A small network was shown many inputs. Here are its activations along a few directions, one row for each input.
In each table, some parts of the input vary, and every possible input appears once, in random order.
A made-up example of a description, with smaller parts first: one of 8 places around a ring, together with either a single point or (one of 2 separate values, together with one of 4 places along a line) or one of 9 places along a line.
Shared parts are said once, and a part with two or three values counts as separate values.
(in the rows, 128 means zero)

Other details of the inputs shift rows strongly along two fixed directions, in all tables alike. That doesn't count.

A family of inputs:
r1: [137 119 107 113  99 159 112 185 154  96 103 141 118 135 159 152]
r2: [101 121 160  72 150 112 129 122 140 117  88 145 133 126 127 100]
r3: [159 138  99 164 120 160 156 116 119 109 162 133 118 137 127 187]
r4: [ 91 128 145  81 144  99  93 148 138 146 115 115 130 116 107  87]
r5: [ 99 111 149  89 146 108 105 145 129 156  95 119 132 119 112  83]
r6: [138  96 161 111 141 117  94  27 122 159 190 135 172 102 110 140]
r7: [139 121 117 130 109 140 128 181 159  87 106 146 121 139 182 144]
r8: [145 151  95 171 104 128 161 131 109 128 188 102  91 139 133 160]
r9: [153 129  94 185  92 144 155 124  93 137 152 102 101 145 120 154]
r10: [134 121 112 152 103 141 114 203 151 121 112 124 111 128 170 124]
r11: [132 124 142 109 157 112 152  54  92 134 147 137 136 130  78 136]
r12: [131 110 104 137  80 139 113 191 136 128  91 106 101 143 154 120]
r13: [ 93 144 157  66 153 105 130 128 152 105 113 140 134 123 132  98]
r14: [133 132 133 159 170 119 133  86  97 161 167 126 152 111  78 117]
r15: [161 127  83 180 109 155 132 140 108 149 172 109 114 133 112 170]
r16: [154 128  99 176 102 138 161 126  97 138 163 105  89 142 129 160]
r17: [110  92 176  73 127 122  70  99 163 137 134 145 166 102 160 106]
r18: [121 145 128 154 172 134 137  91 102 169 168 125 152 110  73 127]
r19: [122 130 137 138 158 113 147  77  87 165 157 116 130 122  77 119]
r20: [125 129 115 124  92 141 147 169 148  87  88 132 107 147 178 136]
r21: [179 128  98 164 100 138 134 100 101 118 140 126 118 149 118 173]
r22: [136 134 144 140 179 118 146  61 110 128 154 147 157 119  88 138]
r23: [ 97 127 159  75 157 112 139 125 142 115  93 146 136 126 137  97]
r24: [110 105 152  62 142 107 111 122 135 126  86 142 136 127 112 103]
r25: [100 129 153  57 141 103 109 126 144 109 108 140 133 123 113 102]
r26: [103 148 159 105 159 116 126 126 148 116  80 149 155 124 140  94]
r27: [157 155 101 207 109 141 161 129 103 138 158 108 114 138 138 152]
r28: [103 139 153 120 148 117 102 147 134 153  86 128 149 115 119  73]
r29: [119 107 148  84 157 114  93 131 147 120  92 151 158 116 116 105]
r30: [120 135 111 123  89 127 117 196 149 116 123 109  87 137 164 126]
r31: [125 134 138 127 155 119 154  49  94 131 134 135 145 130  76 131]
r32: [155 145  99 167 124 158 167 118 120 108 167 134 123 137 135 186]
r33: [130 126 135 123 153 114 146  49  96 138 132 131 147 130  70 132]
r34: [169 121  89 152 111 155 135 116 113 116 159 129 122 138 113 188]
r35: [131 131 135  98 150 100 134  58 103 129 165 128 136 127  67 142]
r36: [122 125 114 133  95 135 139 196 141 122 109 115  93 138 177 121]
r37: [ 87 136 149  84 145 102 101 148 139 142 116 119 129 115 112  84]
r38: [ 88 142 148 115 167 132 114 160 153 154 106 134 150 105 121  89]
r39: [144 105 104 141  96 138  95 202 144 128 111 120 114 130 156 124]
r40: [135  95 139 115  81 146  95 146 178 110 148 132 129 127 217 143]
r41: [147 150  92 194 121 155 164 142 116 142 178 115 117 130 132 169]
r42: [148 125 115 125  87 141 110 170 142  97  82 137 114 146 165 137]
r43: [ 81 142 153 118 153 116 137 145 141 143  89 123 142 116 131  73]
r44: [162 148 101 205 105 143 150 127 102 140 153 108 109 139 130 153]
r45: [121 126 112 148  87 142 132 191 143 121  92 111  98 141 167 118]
r46: [108 142 160 102 155 117 115 122 146 118  75 148 151 123 131  95]
r47: [131 110 167 123 151 123 113  26 129 151 194 136 167 105 124 136]
r48: [141 126 138 132 172 118 135  62 104 129 154 147 159 119  81 138]
r49: [131 128 117  95  86 128 125 173 154  83 116 129  92 144 165 143]
r50: [145 122 106 148  84 139  98 196 138 133  92 113 110 138 158 118]
r51: [ 94 132 156  90 148 118 131 118 143 114  75 143 141 125 126  95]
r52: [157 138  98 200 120 140 158 136 110 134 177 117 117 131 138 159]
Each input here is: one of 4 places along a line, together with either a single point or (one of 2 separate values, together with one of 6 places along a line).
Q: Changing only the place on the line of 4 turns r1 into r34. The same change can be made to r25. Which row results?
A: r35
Q: Which other rows agree with r10 in the place on the line of 4? List them by row number.
A: r2, r3, r16, r22, r30, r38, r44, r45, r46, r47, r49, r51
Q: Change only the choice among 2 separate values in r13. List by row number the other rows that result.
A: r8
Q: Change only the place on the line of 6 in r36. List by row number the other rows that result.
A: r8, r27, r41, r43, r52

A family of inputs:
r53: [147 120 104 133  75 155 104 195 165  99 119 130 108 138 192 156]
r54: [ 99 134 169  96 188  91 121  68 115 152 110 136 162 112  73  81]
r55: [163 131 107 174 128 148 143  87 100 141 172 125 132 131 104 171]
r56: [153 113  97 133  68 144 117 198 136 105  84 122  91 153 171 144]
r57: [ 62 120 182  42 147 110  95 177 182 116  38 150 146 112 162  52]
r58: [ 89 150 168 102 197 117 139  81 133 138 109 148 171 108  92  94]
r59: [141 164  94 210 142 126 174 121  76 169 165  95 106 135  81 136]
r60: [ 98 142 164  96 199 107 135  85 124 136 123 149 165 108  81  95]
r61: [154 135 107 148 125 128 160  81  93 124 182 119 110 140  99 169]
r62: [ 86 147 168  91 185 100 148  71 117 137 106 137 154 118  81  84]
r63: [153 148 114 179 130 145 170  83 106 121 160 129 127 137 122 166]
r64: [159 114 111 166 123 135 136  77 106 142 194 118 131 127 112 169]
r65: [ 94 128 164  84 182  96 116  70 118 151 128 130 158 110  68  88]
r66: [ 91 130 184  81 188  99 118  66 128 151 133 144 166 102  95  85]
r67: [139 130  94 127  78 143 147 202 143  84  81 126  82 158 171 151]
r68: [157 122 113 160 123 135 139  78 111 137 199 122 134 126 120 173]
r69: [ 96 122 177  89 184 103 109  65 118 166 123 139 171 101  79  81]
r70: [ 77 116 164  55 152 111  79 189 179 117  46 149 152 111 142  60]
r71: [139 130  94 135  83 151 144 205 148  81  87 133  95 152 174 151]
r72: [156 125 114 150 116 129 139  76 103 135 196 120 122 129 109 173]
r73: [ 65 117 172  50 154 120  96 183 188 118  47 150 154 109 163  62]
r74: [159 127 100 155 119 133 151  82  84 138 171 113 114 140  85 166]
r75: [ 72 103 173  37 143 114  67 185 178 135  49 145 149 106 146  58]
r76: [149 111 103 138  73 154 101 197 161 103 113 126 104 140 185 152]
r77: [148 108  98 124  60 146 110 195 139 106  97 116  90 151 173 142]
r78: [ 95 142 180 100 198 111 120  75 138 146 124 150 177 101 104  87]
r79: [ 75 116 166  43 149 103  80 186 175 120  36 142 142 116 138  57]
r80: [151  96 105 138  66 155 101 193 152 116 112 123 109 139 193 146]
r81: [144 107 107 114  69 145 112 194 154  98 123 127  89 142 188 155]
r82: [155 135 106 148 118 126 149  78  95 128 186 115 116 138  98 169]
r83: [ 70 111 174  39 138 102  71 178 176 123  44 137 145 114 148  48]
r84: [158 117 118 161 112 127 135  72  98 140 187 116 121 131 110 162]
r85: [145 143 104 154 126 130 178  82  90 118 163 118 108 146  94 166]
r86: [163 130 107 177 122 131 148  86  96 127 168 123 125 136 104 161]
r87: [158 123 118 165 119 133 137  75 111 138 195 122 137 126 129 166]
r88: [158 139 114 167 134 143 152  87 110 126 182 130 127 131 119 172]
r89: [153 149 107 177 134 136 182  87  95 114 152 130 122 143 106 164]
r90: [158 117 112 156 116 129 137  75  98 139 191 116 119 130 101 169]
r91: [162 141 109 162 121 124 156  77  92 128 170 120 118 141 103 166]
r92: [ 73 125 168  37 150 103  84 186 179 117  42 146 145 116 144  62]
r93: [ 92 138 172  82 181  94 118  65 122 148 128 135 166 108  82  84]
r94: [130 144  95 184  87 156 120 239 147 138 108 103  98 131 181 121]
r95: [130 126  95 177  82 152 117 236 149 145 120  99  97 130 185 120]
r96: [ 93 139 173  83 187  96 129  69 119 144 126 138 158 112  85  85]
r97: [145 105 106 125  76 151 112 194 162 100 127 129 102 138 198 155]
r98: [136 115 103 122  69 148 130 193 150  92 105 126  87 147 182 152]
r99: [149 123 103 126  74 139 129 197 145  91  97 127  86 154 184 148]
r100: [165 131 111 181 124 146 142  83  99 142 169 124 134 132 113 166]
r101: [ 79 168 154 150 211 104 142 115 106 184 119 120 164  99  61  60]
r102: [140 149 104 204 133 131 158 113  86 177 190  94 113 123  93 137]
r103: [149 120 108 139  71 153 104 190 164 100 116 130 110 139 200 151]
r104: [162 115 108 168 126 142 141  79  97 149 187 120 133 128 105 170]
r105: [ 76 127 173  54 159 112  93 187 180 110  44 156 153 112 157  57]
r106: [ 96 143 167  86 198  97 137  78 118 141 117 143 156 113  75  93]
r107: [149 121 100 135  72 145 114 198 153  91 106 130 104 144 185 148]
r108: [146 108 110 121  58 142 101 186 156 103 124 123  98 140 194 150]
r109: [150 111 107 145  70 152 100 191 160 104 110 126 107 140 194 147]
r110: [158 124 120 165 127 135 149  77 108 134 192 125 130 129 130 166]
r111: [149  95 108 137  64 147  97 188 159 110 122 121 107 138 199 146]
r112: [163 132  99 171 130 140 154  93  89 133 163 126 125 137  90 168]
r113: [ 72 162 159 130 204  97 138 107 105 191 126 108 153 101  57  52]
r114: [165 131 103 178 126 138 153  88  88 134 160 125 128 137  97 163]
r115: [140 114 107 138  74 153 131 189 157  95 105 128 102 145 200 148]
r116: [101 135 159  94 192 102 128  78 109 156 107 138 160 113  61  91]
r117: [159 139 104 164 129 134 153  89 100 123 178 127 127 134 101 171]
r118: [ 91 153 166 100 193  98 156  74 114 136  96 142 156 120  79  88]
Q: Changing only one part turns r63 into r57. The same change can be made to r58. Which row results?
A: r98
Q: Changing only one part turns r92 into r82. The same change can be made to r118. Which row results?
A: r62
Q: What is each input in this table made of?
A: one of 6 places around a ring, together with either a single point or (one of 2 separate values, together with one of 5 places along a line)
Q: Change only the place on the ring of 6 in r61. List by row number the other rows that result.
A: r60, r81, r88, r97, r106
Q: Which other rows agree with r110 in the place on the ring of 6? List them by row number.
A: r64, r68, r73, r80, r87, r95, r97, r104, r111, r115
Q: Change only the place on the ring of 6 in r101. List by row number the other rows that result.
A: r59, r94, r95, r102, r113
